These are the activations of a small neural network, seen along a few directions. Each row is one input.
In each table, some parts of the input vary, and every possible input appears once, in random order.
Descriptions start from the smaller parts, as in this example, which fits no table here: one of 3 separate values, together with either a single point or one of 9 places around a ring or (one of 6 places along a line, together with one of 8 places around a ring).
Shared parts are said once, and a part with two or three values counts as separate values.

Other details of the inputs vary at random and push rows far along two fixed directions, the same in every table; ignore that.

A family of inputs:
R1: .36; -.08; .21; -.19; .12; -.28; -.06; .14; .25; .08; -.07; -.40
R2: -.01; .18; -.12; -.19; -.23; -.37; .00; -.09; -.46; -.04; .23; -.06
R3: .05; -.04; .14; .01; -.01; -.23; .21; .18; -.22; .21; .34; -.47
R4: .31; -.01; .02; -.09; .24; -.15; .09; .22; .19; .29; -.01; -.44
R5: .27; .04; -.04; .00; .11; .31; .15; .22; .46; .12; .05; -.03
R6: .21; -.03; .05; -.19; .20; .15; .02; .12; .51; -.11; -.11; -.02
R7: -.40; .04; -.16; .06; -.24; .12; -.32; -.27; .06; -.11; .03; .29
R8: -.41; .07; -.24; .26; -.21; .02; -.10; -.32; .01; -.10; -.19; .37
R9: .03; -.13; .22; -.02; .18; .32; .30; .11; .22; .15; -.33; .15
R10: .33; -.20; .08; -.23; .24; -.17; -.03; .27; .00; .26; -.19; -.19
R11: -.26; .12; -.34; -.11; -.12; .00; -.07; -.19; .01; -.35; .12; .36
R12: -.05; -.02; -.10; .19; -.01; .08; -.21; .04; .26; -.15; -.13; .42
R13: -.13; .20; .05; .00; -.18; -.25; -.06; -.28; -.47; .28; .13; -.02
R14: .10; -.05; -.25; .18; .19; .46; -.06; -.27; .04; -.33; -.15; .10
R15: .23; -.05; .03; -.18; -.04; -.52; -.05; .04; -.17; .03; .00; -.27
R16: -.26; .10; -.03; .02; -.24; -.25; .22; -.03; -.36; -.04; .40; -.33
R17: -.43; .10; -.20; -.03; -.15; .18; -.24; -.24; -.01; -.09; .02; .31
R18: .16; -.11; .23; -.06; .25; .27; .11; .30; .21; .03; -.10; .24
R19: -.45; .18; -.01; .10; -.05; .22; .00; -.24; -.13; -.07; .13; .41
R20: -.30; -.05; -.34; .02; -.14; .04; -.27; -.18; .01; -.19; .12; .37
R21: .34; -.11; .11; .14; .35; .53; .15; .07; .06; -.21; -.21; -.07
R22: -.40; -.02; -.23; .13; -.20; .06; -.07; -.43; .02; -.06; -.10; .34
R23: .11; .05; .21; -.16; -.12; -.18; -.09; .06; -.31; .36; -.04; -.26
R24: .13; .05; .17; -.23; .06; -.35; .15; .21; -.35; .01; .09; -.23
R25: .35; .01; .20; -.06; .11; -.34; -.09; .25; .23; .03; -.17; -.36
R26: -.07; .15; -.15; .01; -.20; -.57; -.17; -.04; -.34; -.15; .07; -.08
R27: -.03; -.07; .01; .20; -.05; -.01; .06; -.26; -.71; -.18; .22; -.31
R28: -.15; .06; -.10; -.08; -.04; -.37; -.18; -.15; -.44; .12; .14; -.01
R29: .11; -.04; .20; .00; .01; -.40; -.11; -.15; -.18; .35; -.11; -.24
R30: .41; .01; .03; .08; .09; -.03; .00; -.14; -.52; .06; -.05; -.44
R31: .31; -.10; .12; -.07; .11; .26; .05; .20; .28; .11; -.13; .26
R32: .05; .02; .18; .03; -.09; -.40; -.26; .10; -.21; .25; -.20; -.30
R33: .30; .03; .11; -.18; .08; .24; .08; .17; .45; -.07; -.03; .03
R34: -.39; -.12; -.15; .03; -.17; .22; .01; -.03; -.16; -.22; .29; .40
R35: .17; .02; -.09; -.07; .16; .19; .19; .17; .54; -.03; -.14; -.11
R36: -.35; .11; -.20; .07; -.24; .21; .06; -.36; -.12; .01; -.03; .39
R37: -.18; .27; -.22; .14; -.21; -.46; -.09; -.06; -.19; -.06; .14; -.32
R38: -.20; -.11; .17; .13; -.04; .35; .16; -.09; .15; -.02; .04; .38
R39: .10; .06; .08; -.04; .17; .30; .31; .31; .42; -.07; -.03; -.09
R40: .35; -.23; .32; -.20; .05; -.18; .31; .34; -.05; .02; .01; -.21
R41: .33; .01; .05; .12; .15; -.26; -.02; .31; .26; .22; -.09; -.42
R42: -.20; -.07; .12; .00; -.16; -.26; .02; -.03; -.54; .06; .32; .01
R43: -.01; -.03; -.18; -.07; -.04; .30; -.06; .06; .12; -.06; .03; .39
R44: .55; -.12; .10; .25; .25; -.05; -.09; .06; -.10; -.03; -.37; -.43
R45: -.20; -.06; -.13; .02; .02; .24; .08; -.23; .20; .03; -.27; .32
R46: .06; .00; -.18; .20; -.02; -.17; -.22; -.40; -.53; -.15; .05; -.33
R47: .38; -.21; .22; -.08; .15; -.26; -.09; .18; .08; .25; -.17; -.15
R48: -.09; .03; -.26; .13; .00; .19; -.08; -.05; .47; -.11; .14; .10
R49: -.08; -.06; -.21; .12; -.01; .10; -.23; .11; .23; -.17; -.13; .36
R50: .26; .08; -.03; -.05; .03; .28; .25; .21; .47; .01; -.06; -.06
R51: -.10; .07; -.25; .07; -.08; .15; .02; -.07; .46; -.21; .04; .06
R52: .12; .02; .06; .01; .25; .33; .21; .32; .41; .04; .07; -.05
R53: -.49; -.09; -.05; .14; -.23; .24; .21; -.29; -.15; -.09; .07; .37
R54: .06; -.05; .14; -.18; .12; -.24; .02; .25; -.42; .20; .07; -.21
R55: -.34; .15; .13; -.09; -.13; -.17; -.12; -.04; -.52; .14; .15; -.12
R56: -.36; .17; -.15; .28; -.16; -.01; -.24; -.30; .03; -.09; -.06; .39
R57: -.16; .13; .02; -.10; .07; .28; .05; .06; .26; -.30; .16; .19
R58: -.32; -.03; .19; -.03; -.26; -.17; -.04; -.07; -.51; .12; .23; -.13
R59: .15; -.16; .27; -.11; .09; .25; .22; .24; .41; -.16; .07; -.01
R60: .16; -.08; .15; -.03; .22; .20; .04; -.01; .37; .19; -.31; .17
Description of these inputs: one of 6 places along a line, together with either a single point or one of 9 places along a line.
Changing only the place on the line of 6 turns R55 into R58. The same change can be made to R19. Which row results?
> R38
Changing only the place on the line of 6 turns R35 into R51. The same change can be made to R45. Which row results?
> R22
Change only the place on the line of 9 in R12. List by row number the other rows that result.
> R8, R25, R26, R32, R37, R41, R49, R56
Change only the place on the line of 6 in R57. List by row number the other rows that result.
> R1, R6, R25, R33, R59
Start at R3 and move only the place on the line of 6, one step at a time. The first step leads to R52. Which rows follow, in order?
> R5, R4, R48, R41

A family of inputs:
R61: .21; .05; .21; -.24; .10; -.14; .14; .18; .03; .45; -.06; -.30
R62: -.29; .15; -.37; .31; -.10; .32; -.16; -.28; .22; -.31; .05; .29
R63: -.48; .16; -.13; .02; -.29; -.15; .05; -.24; -.21; .04; .25; .10
R64: .04; .04; .03; -.12; -.03; -.29; -.06; .14; -.15; -.07; .25; -.24
R65: -.36; .16; -.34; .02; -.20; -.09; -.09; -.08; -.13; -.34; .39; .19
R66: -.52; .17; -.17; .06; -.26; -.12; .02; -.20; -.20; .04; .27; .15
R67: -.35; -.01; -.11; .12; -.08; .55; .10; -.22; .03; -.40; .11; .50
R68: .22; -.25; .10; .03; .20; .55; -.03; .15; .83; -.18; -.50; .58
R69: .09; .08; -.01; .09; .00; -.28; -.05; -.15; -.17; .05; -.06; -.40
R70: .02; .19; -.25; .04; .02; .03; -.12; -.23; -.04; .01; .00; -.12
R71: .29; -.15; .01; -.08; .15; .36; .17; .35; .69; -.25; -.11; .21
R72: .01; -.05; .16; .04; .02; -.04; .09; .02; -.45; .08; .11; -.16
R73: .30; -.13; .09; -.10; .19; .37; .14; .37; .72; -.27; -.13; .17
R74: .32; -.15; .24; -.05; .12; -.31; -.14; .20; -.09; .30; -.29; -.17
R75: -.57; .16; -.13; .08; -.25; .10; -.04; -.24; -.01; -.07; .28; .28
R76: .31; -.19; .38; -.06; .17; -.01; .16; .18; -.26; .18; -.06; -.33
R77: -.03; -.04; .07; -.02; -.06; -.34; -.27; -.09; -.30; .12; -.08; -.04
R78: .09; .09; -.16; -.18; .09; .23; .00; .14; .31; -.18; .12; .18
R79: -.29; .17; -.27; -.07; -.15; -.13; -.32; -.33; -.34; -.01; .06; .30
R80: .28; -.18; .16; -.05; .10; -.29; -.10; .16; -.06; .25; -.30; -.10
R81: .11; .03; .09; -.15; .07; -.02; .09; -.04; -.48; .16; .10; -.19
R82: .36; -.05; .14; .07; .15; -.20; -.03; .06; .03; .18; -.18; -.51
R83: .36; -.05; .05; .10; .15; -.21; .03; .09; .04; .19; -.21; -.45
R84: .27; -.20; .25; -.02; .17; .08; .23; .20; -.16; .14; -.09; -.18
R85: -.15; -.05; .06; .03; .02; .52; .19; .08; .70; -.09; -.13; .41
R86: .39; -.09; .07; .09; .16; .00; .09; .07; .28; .09; -.28; -.30
R87: .01; .09; -.02; -.07; -.06; -.33; -.06; .16; -.22; -.04; .26; -.23
R88: -.12; -.07; -.12; .05; -.09; .05; -.16; -.15; .09; -.12; -.16; .40
R89: -.53; .20; -.12; .08; -.26; -.10; -.03; -.19; -.22; .05; .30; .13
R90: -.01; -.06; .11; -.01; -.04; -.09; .15; -.08; -.49; .03; .11; -.15
Describe the family of inputs behind these rows.
> one of 5 separate values, together with either a single point or one of 5 places around a ring
Changing only the choice among 5 separate values turns R86 into R90. The same change can be made to R82. Which row results?
> R76
Change only the choice among 5 separate values in R62. List by row number the other rows that result.
> R72, R74, R87, R89
Change only the choice among 5 separate values in R83. List by row number the other rows that result.
> R65, R66, R80, R84
